Each row below is a small network's average activation on inputs in which a field has the value named, seen along a few directions.
Related values have similar rows: they may be neighbours, one step apart, or belong to one group.
In the rows, zero is written as 500.
Random noise pushes rows far along 21 fixed directions. That doesn't count. These rows show it; they differ only by the noise:
[444 701 539 643 720 667 466 334 295 293 545 379 437 487 623 831 300 712
 289 581 502 631 594 309 467 176 505 465 509 689 489 479 790 389 614]
[729 628 553 926 611 464 474 464 389 325 622 505 396 655 791 621 440 906
 258 472 617 381 481 513 381 295 526 370 534 531 435 529 676 222 557]
[318 260 138 173 410 362 494 439 672 765 189 205 503 676 373 537 375 457
 524 473 539 582 823 194 364 663 642 387 642 229 488 649 605 713 737]
[583 453 567 713 607 455 621 632 405 494 631 477 492 554 635 595 503 542
 573 535 494 456 265 451 610 604 295 725 546 647 403 760 123 419 362]
[415 489 437 327 805 212 479 444 511 469 121 538 792 853 765 671 634 516
 593 840 251 368 450 571 459 267 514 110 598 503 312 527 858 459 760]
[548 554 537 429 712 466 581 314 565 606 599 592 828 255 502 745 419 326
 836 740 338 655 327 594 563 275 311 515 667 751 552 598 330 805 555]
[462 417 259 580 575 527 503 541 747 579 547 385 526 545 266 407 226 433
 471 521 572 409 713 593 307 552 569 640 498 561 230 393 394 258 391]
[333 464 423 699 544 523 684 589 457 533 487 434 487 515 407 565 498 320
 554 360 505 512 295 466 525 520 422 619 532 751 407 409 532 496 570]
[496 588 595 585 614 754 373 415 745 440 508 313 404 336 360 337 342 599
 625 691 537 543 630 509 492 690 274 455 389 292 562 303 185 674 591]
[470 542 509 636 422 569 568 650 512 588 444 447 497 378 356 651 417 554
 554 392 539 483 512 390 457 477 495 537 524 516 635 508 307 619 572]
[713 343 382 915 638 640 718 547 681 678 489 228 500 625 562 376 378 680
 764 540 472 596 319 478 519 729 356 738 627 469 425 470 232 541 426]
[315 552 496 460 727 431 375 247 444 290 519 434 504 583 487 561 487 450
 361 589 436 457 563 616 528 417 380 501 347 459 319 465 691 328 242]
[408 366 472 378 436 513 814 259 502 599 676 377 557 517 263 784 712 514
 415 579 484 751 547 202 567 700 533 774 693 206 436 438 720 323  66]
[467 488 474 543 516 842 678 633 591 592 807 508 451 592 293 376 605 500
 297 594 590 598 737 310 528 777 450 653 507 580 463 251 334 482 647]
[550 631 343 771 679 432 239 333 432 363 732 274 405 571 756 134 472 630
 305 488 565 485 424 795 294 627 317 529 505 630 468 731 627 568 586]
[590 246 546 334 486 343 808 554 393 685 596 511 607 811 762 837 585 723
 633 571 354 470 581 460 511 365 285 544 335 580 708 663 290 822 525]
[447 701 616 630 624 709 406 779 637 418 490 711 680 423 263 361 587 462
 357 716 438 338 541 545 466 544 504 413 569 488 485 261 329 471 644]
[283 388 557 680 694 482 635 594 674 479 332 424 324 600 217 700 404 320
 767 609 547 427 469 168 389 410 370 375 603 528 477 425 286 510 490]
[653 453 731 396 540 664 497 487 609 452 734 573 308 417 526 292 518 467
 777 717 511 687 329 441 228 398 399 468 587 627 903 427 480 849 503]
[400 604 608 385 389 842 389 436 506 539 568 403 498 539 529 475 550 642
 348 641 428 836 492 674  40 692 434 374 444 639 813 361 705 602 661]
[371 424 570 702 533 422 710 607 416 600 438 307 622 525 640 635 353 428
 656 690 354 393 282 740 248 515 649 617 458 644 443 560 597 508 500]
[533 362 673 319 539 634 207 356 440 359 583 362 329 587 529 398 343 561
 421 615 582 516 390 583 120 480 683 383 185 319 711 508 792 538 280]
[355 545 418 444 551 461 627 548 446 463 659 304 601 384 311 785 519 579
 492 452 521 428 473 457 608 537 147 694 314 623 423 483 299 551 579]


DUPU, 16 values:
pokam: [469 517 569 369 660 675 317 307 286 209 651 563 323 478 482 519 462 432
 324 428 613 593 473 164 799 329 362 414 387 599 507 450 661 549 632]
rufut: [705 727 376 467 465 764 255 616 498 542 402 441 543 377 359 360 549 690
 484 252 575 586 509 511 590 430 553 366 341 541 679 336 507 625 758]
fasav: [571 480 468 398 691 484 528 449 268 479 853 380 541 706 481 573 646 614
 351 609 544 355 612 597 408 318 635 495  75 595 520 465 810 508 457]
vip: [518 545 366 496 450 453 595 787 497 558 451 324 554 481 449 543 481 673
 451 591 522 311 684 372 546 574 558 538 491 494 349 536 351 420 869]
dazib: [654 560 532 477 484 570 277 390 387 569 557 335 453 319 498 479 369 446
 631 461 721 507 439 558 388 444 816 248 364 569 545 598 707 525 800]
varug: [480 478 583 598 507 563 489 439 537 559 279 543 530 664 735 230 640 374
 583 629 383 567 345 733 634 818 504 300 558 480 288 420 522 404 729]
kog: [480 493 311 452 539 486 436 410 554 422 489 497 452 605 444 513 437 634
 328 393 548 575 709 307 446 334 482 422 647 504 508 473 731 501 627]
migi: [497 480 447 528 663 430 459 196 599 475 670 411 255 623 556 238 515 405
 589 634 593 509 773 509 464 488 505 380 453 428 500 465 653 598 471]
voz: [548 564 591 835 775 670 487 439 272 571 488 181 617 504 596 468 464 559
 569 715 358 480 392 587 655 628 681 643 299 350 502 668 475 684 363]
pul: [755 862 468 698 342 265 550 402 545 571 879 469 384 187 670 269 712 738
 569 598 629 482 854 637 394 521 543 553 903 511 656 754 479 534 634]
nup: [649 404 502 565 549 630 690 589 407 666 601 122 403 613 489 429 742 571
 724 716 555 664 192 336 325 835 762 586 589 507 465 578 776 281 460]
disu: [654 568 449 372 527 626 552 627 582 449 540 610 367 617 319 509 773 635
 602 417 583 654 529 222 534 424 348 449 656 668 610 330 512 314 511]
duno: [451 738 540 402 749 478 347 188 472 471 392 397 622 360 451 579 562 351
 660 814 426 538 665 614 683 444 661 296 454 432 262 542 621 258 418]
nugoz: [483 361 539 117 310 735 204 360 432 420 377 503 333 559 533 605 324 565
 237 278 661 779 436 309 499 681 488 415 274 391 542 548 506 331 437]
mude: [432 479 463 258 652 480 229 498 615 303 317 444 533 732 513 467 388 684
 359 709 410 368 704 591 323 410 450 379 296 308 395 407 600 274 359]
nema: [439 626 553 183 406 371 372 419 299 384 368 490 319 501 842 448 601 494
 471 486 464 659 541 413 644 539 498 517 550 580 504 774 613 399 521]
The values of DUPU form 5 separate groups.
- List the group mates of nema, in the order listed. => migi, nugoz, mude
- List the group mates of disu, in the order listed. => kog, pul
- List the group mates of dazib, in the order listed. => pokam, varug
- List the group mates of voz, in the order listed. => rufut, fasav

LED, 16 values:
sal: [569 516 417 315 452 436 440 682 474 534 391 583 546 556 591 407 614 527
 479 452 493 485 449 431 574 529 533 471 557 567 454 577 487 448 668]
nila: [304 539 515 404 298 460 563 539 536 463 377 546 465 475 469 589 497 576
 363 442 416 522 722 480 492 543 376 562 567 399 576 449 428 506 484]
fari: [604 564 511 366 417 412 299 282 687 398 438 713 516 214 276 569 407 437
 546 400 613 511 492 448 509 279 528 266 598 314 517 394 576 459 426]
buk: [588 594 537 481 538 455 486 516 561 539 496 644 612 530 374 734 558 548
 580 465 556 391 527 639 409 283 594 305 362 607 451 379 515 244 425]
fim: [508 604 521 518 357 467 357 520 450 463 512 521 553 200 304 414 508 470
 341 449 551 381 539 453 507 500 803 538 573 169 598 561 646 587 405]
peba: [634 448 445 695 455 677 455 337 433 723 635 601 687 627 538 698 434 653
 190 416 553 652 655 513 403 542 624 342 552 474 624 630 494 599 592]
vefe: [490 589 487 606 498 437 530 701 406 590 386 531 520 323 284 664 461 319
 683 318 579 396 353 423 572 329 734 605 555 660 449 636 381 338 328]
ges: [399 438 423 608 396 594 388 599 580 598 255 389 473 557 437 386 366 490
 501 379 485 498 544 608 382 716 504 450 441 423 525 525 345 542 529]
pur: [413 463 651 302 291 511 349 371 335 429 396 527 461 416 708 527 452 449
 400 397 428 668 350 596 521 614 489 508 433 430 618 699 560 543 383]
bel: [618 438 485 508 725 447 542 331 568 399 689 476 260 699 696 355 552 490
 564 650 634 555 577 292 656 579 347 472 621 531 266 565 464 325 551]
rere: [309 578 615 383 441 525 568 641 389 566 596 397 450 497 441 757 486 522
 507 616 495 461 747 503 307 492 461 529 298 697 660 598 261 567 576]
fumo: [532 393 707 529 441 678 487 479 523 365 355 569 323 490 696 637 189 543
 589 403 535 555 336 488 661 488 318 510 243 530 429 352 220 374 432]
lorut: [518 436 556 409 346 341 594 610 395 532 533 627 348 498 625 525 516 502
 581 343 504 469 596 346 500 298 458 532 587 571 823 715 367 859 566]
deg: [516 479 594 419 522 540 466 553 441 443 680 685 567 519 477 606 552 525
 278 595 536 447 529 340 455 386 522 352 501 463 655 497 516 695 665]
vuk: [593 468 522 560 500 485 500 533 529 339 740 571 323 492 632 232 554 491
 489 450 571 476 321 574 533 571 188 582 482 687 456 470 365 528 576]
koso: [460 460 476 336 499 315 476 444 548 506 275 476 465 569 766 456 479 429
 688 540 407 535 476 611 548 483 386 363 481 542 434 554 491 547 657]
The values of LED form 5 separate groups.
- List the group mates of fim, in the order listed. => fari, vuk
- List the group mates of lorut, in the order listed. => nila, bel
- List the group mates of koso, in the order listed. => sal, deg
- List the group mates of vefe, in the order listed. => buk, rere, fumo
